A small network was shown many inputs. Here are its activations along a few directions, one row for each input.
In each table, some parts of the input vary, and every possible input appears once, in random order.
A made-up example of a description, with smaller parts first: one of 6 places along a line, together with either a single point or (one of 2 separate values, together with one of 5 places around a ring) or one of 11 places along a line.
Shared parts are said once, and a part with two or three values counts as separate values.
(in the rows, 128 means zero)

Other details of the inputs vary at random and push rows far along two fixed directions, the same in every table; ignore that.

A family of inputs:
r1: [117 185 164  68 112 139 203 136 122 144 210]
r2: [174 102 142 120 123 110 134 117 142 137  93]
r3: [169  94 110 146 162  95 124 119 137 126 149]
r4: [147 145 179  90 123 170 227 158 126 161 167]
r5: [ 22 153 148 157 104 178 153 202 109 139 155]
r6: [172  99 128 113 130 155 118 118 133 103 112]
r7: [ 13 163 103 139  91 176 169 160 102 155 162]
r8: [148 121 143  97 145 115  78 146 138 113 135]
r9: [157 131 144  92 133 111 103 148 126  93 106]
r10: [167  92 129 139 150 102 118 119 150 143 134]
r11: [178 105  99 146 148 108 143 126 145 105 122]
r12: [123 172 168  93 126 146 193 191 184 170 178]
r13: [145 139 154 106 162 113  98 105 124 101 122]
r14: [152 126 151 102 127  77 103 141 152 140 106]
r15: [ 16 166 149 173 125 187 159 160 112 134 152]
r16: [ 52 144  90 205 123 139  82  96 103 117  57]
r17: [152 125 151  92 142 103  90 145 120 107 122]
r18: [164  88 139 112 144 142  99 110 125 125 139]
r19: [142 142 186 101 133 145 223 157 135 186 179]
r20: [ 45 125 124 187 115 127  77 114  83  89  61]
r21: [ 60  69 118 194  95 138  73 119  92 146  86]
r22: [ 27 178 131 157  74 152 162 156  61 160 163]
r23: [146 147 168  95 122 187 223 164 146 159 170]
r24: [120 186 136  55 121 151 215 148 119 145 178]
r25: [150 145 119  88 102 104 115  95 129  95 124]
r26: [148 154 123 124 176 121  96  83 142 138 128]
r27: [139 139 166  99 130 188 207 162 154 169 188]
r28: [157 132 132  97 132 128  98 154 146  92 107]
r29: [150 146 108  92 100 121 109 103 149  94 128]
r30: [ 34 116 123 192 127 132  55 111  94 108  92]
r31: [141 135 118  91 115 108  91  94 141 115 154]
r32: [143 135 106  73 128 101 105 101 114 124 128]
r33: [168 158  98 100 101 128 102 117 136 109 125]
r34: [148 123 143 108 130  89  91 143 170 146 119]
r35: [166 157 110  95 103 111 106 110 114 111 121]
r36: [ 23 174 151 169 117 186 176 162 104 122 136]
r37: [151 158 111 128 171 136 100  89 159 128 120]
r38: [171  96 137 133 146  90 129 117 133 137 121]
r39: [172  99 140 107 131 138 123 112 113 105 110]
r40: [176 112 112 138 157 104 144 113 120 104 116]
r41: [151 157 132 119 172 109 107  82 124 132 115]
r42: [161 151  97 103 109 130  86 116 143 120 144]
r43: [168  96 129 129 130 129 115 121 170 146 115]
r44: [ 63  77  94 222 105 123  91 130 119 134  83]
r45: [147 150 168 106 123 170 232 167 161 171 166]
r46: [ 65  78  95 223 118  90 101 123  72 120  92]
r47: [ 71  83 108 213  98 105 111 126  91 125  62]
r48: [171 106 119 138 166  96 132 109 114 118 132]
r49: [158 147 109 100 115 115  81 108 127 129 151]
r50: [177 105 111 141 149  91 148 120 126 105 120]
r51: [ 50 142 118 199 121 169 211 169  94 139 148]
r52: [ 52 144 102 200 124 123  87  91  83 119  55]
r53: [176 103 118 139 136 115 137 126 158 122 107]
r54: [166  91 140 125 136 114 111 116 154 157 123]
r55: [149 141  88  80 118 126 112 112 142 108 115]
r56: [ 31 161 161 159  83 135 185 194 112 163 118]
r57: [144 139 107  95 108 123  95 101 158 104 147]
r58: [166  93 127 115 138 157 103 116 141 114 131]
r59: [169  93 149 109 130 119 115 110 122 138 116]
r60: [140 130  98  79 132 113  93 104 133 130 142]
r61: [157 134 133 109 116 102 111 151 178 125  92]
r62: [170 106  99 146 165 123 124 117 148 114 137]
r63: [ 63  73 125 186 101 136  77 115  61 119  83]
r64: [144 143 134 130 158 151 223 166 152 150 206]
r65: [168 101 111 143 170 108 121 111 132 125 145]
Each input here is: one of 5 places around a ring, together with either one of 3 separate values or one of 4 places along a line or one of 6 places along a line.
Changing only the place on the ring of 5 turns r60 into r24. The same change can be made to r30. Which row results?
> r20
Changing only the place on the ring of 5 turns r28 into r17. The same change can be made to r16. Which row results?
> r41
Change only the choice among 3 separate values in r35. List by row number the other rows that result.
> r24, r25
Which other rows agree with r43 in the place on the ring of 5? List them by row number.
> r5, r7, r12, r15, r27, r37, r42, r44, r57, r58, r62, r64
A walk changes only the place on the ring of 5. It starts at r2 and steps to r45. List the rest of the walk in order.
> r43, r54, r19
A walk changes only the place on the line of 4. It starts at r34 and steps to r8. List the rest of the walk in order.
> r30, r26

A family of inputs:
r66: [109 100 117 164 103 121 149 150 126 145 120]
r67: [153 179 153  49 113 168 202 159 153 147 200]
r68: [102 107 134 159 116 152 132 150 134 136 112]
r69: [ 85 140 128 140 105 129 115 154 142 139 117]
r70: [ 90 144 112 125  82 132 125 143 120 124 119]
r71: [171 114 140  91 137  94  62 113 150 115  99]
r72: [159 161 154 107 159 137 240 148 133 159 199]
r73: [158 153 164 100 164 145 234 145 122 160 206]
r74: [192  75 129 116 134  88  97 111 133 122 102]
r75: [100 109 155 153 124 135 135 149 113 135 104]
r76: [102 117 146 159 120 127 142 153 124 134  98]
r77: [ 99 118 133 166 145 153 133 124 109 126 124]
r78: [ 89 131 128 116  85 146 114 135 103 125 127]
r79: [ 84 127 145 132 108 142 104 145 125 140 126]
r80: [101 102 149 154 120 150 129 147 120 135 113]
r81: [188  96 122 124 140 104  93 123 167 109  85]
r82: [ 83 158 127 149 133 121 120 128 118 130 123]
r83: [213 152 153  86 186 121 176 122 163 123 153]
r84: [195  68 123 117 131 102  91 109 141 122 111]
r85: [105 103 117 168 132 137 142 118  98 137 141]
r86: [166 128 103 113 152 114  64  93 158 109 118]
r87: [ 85 142 142 137 108 119 117 151 129 139 111]
r88: [100 131 117 174 141 139 143 133 125 125 116]
r89: [ 81 149 136 142 137 130 113 124 107 131 129]
r90: [242 115 145  61 152 127 177 136 183 146 180]
r91: [ 98 124 140 164 149 138 138 126 102 126 116]
r92: [172 113 119  98 128 111  61 115 170 117 107]
r93: [166 123 118 107 157 113  61  89 144 107 119]
r94: [107 116 101 176 128 123 152 127 115 137 133]
r95: [ 88 162 110 134 111 125 131 117  96 115 125]
r96: [100 122 119 171 141 154 136 127 123 128 123]
r97: [106 107 103 173 128 139 145 121 113 139 140]
r98: [173 134 108  89 139 100  75  80 116  91 111]
r99: [167 137 102 115 153  99  71  98 161 106 110]
r100: [ 90 146 126 122  85 122 127 141 107 124 113]
r101: [ 86 146 113 128 111 148 118 110  92 116 139]
r102: [ 88 160  96 137 107 134 129 120 108 115 130]
r103: [169 144 169  91 136 132 233 169 148 166 186]
r104: [ 88 137 135 115  90 131 120 136  96 125 119]
r105: [170 132  87  98 130 118  73  81 136  94 118]
Describe the family of inputs behind these rows.
> one of 2 separate values, together with one of 4 places along a line, together with one of 5 places around a ring
Changing only the choice among 2 separate values turns r94 into r66. The same change can be made to r73. Which row results?
> r74
Changing only the choice among 2 separate values turns r75 into r91. The same change can be made to r78. Which row results?
> r101
Change only the choice among 2 separate values in r70. List by row number the other rows that result.
> r102
A walk changes only the place on the line of 4. It starts at r100 and steps to r87. List the rest of the walk in order.
> r76, r103
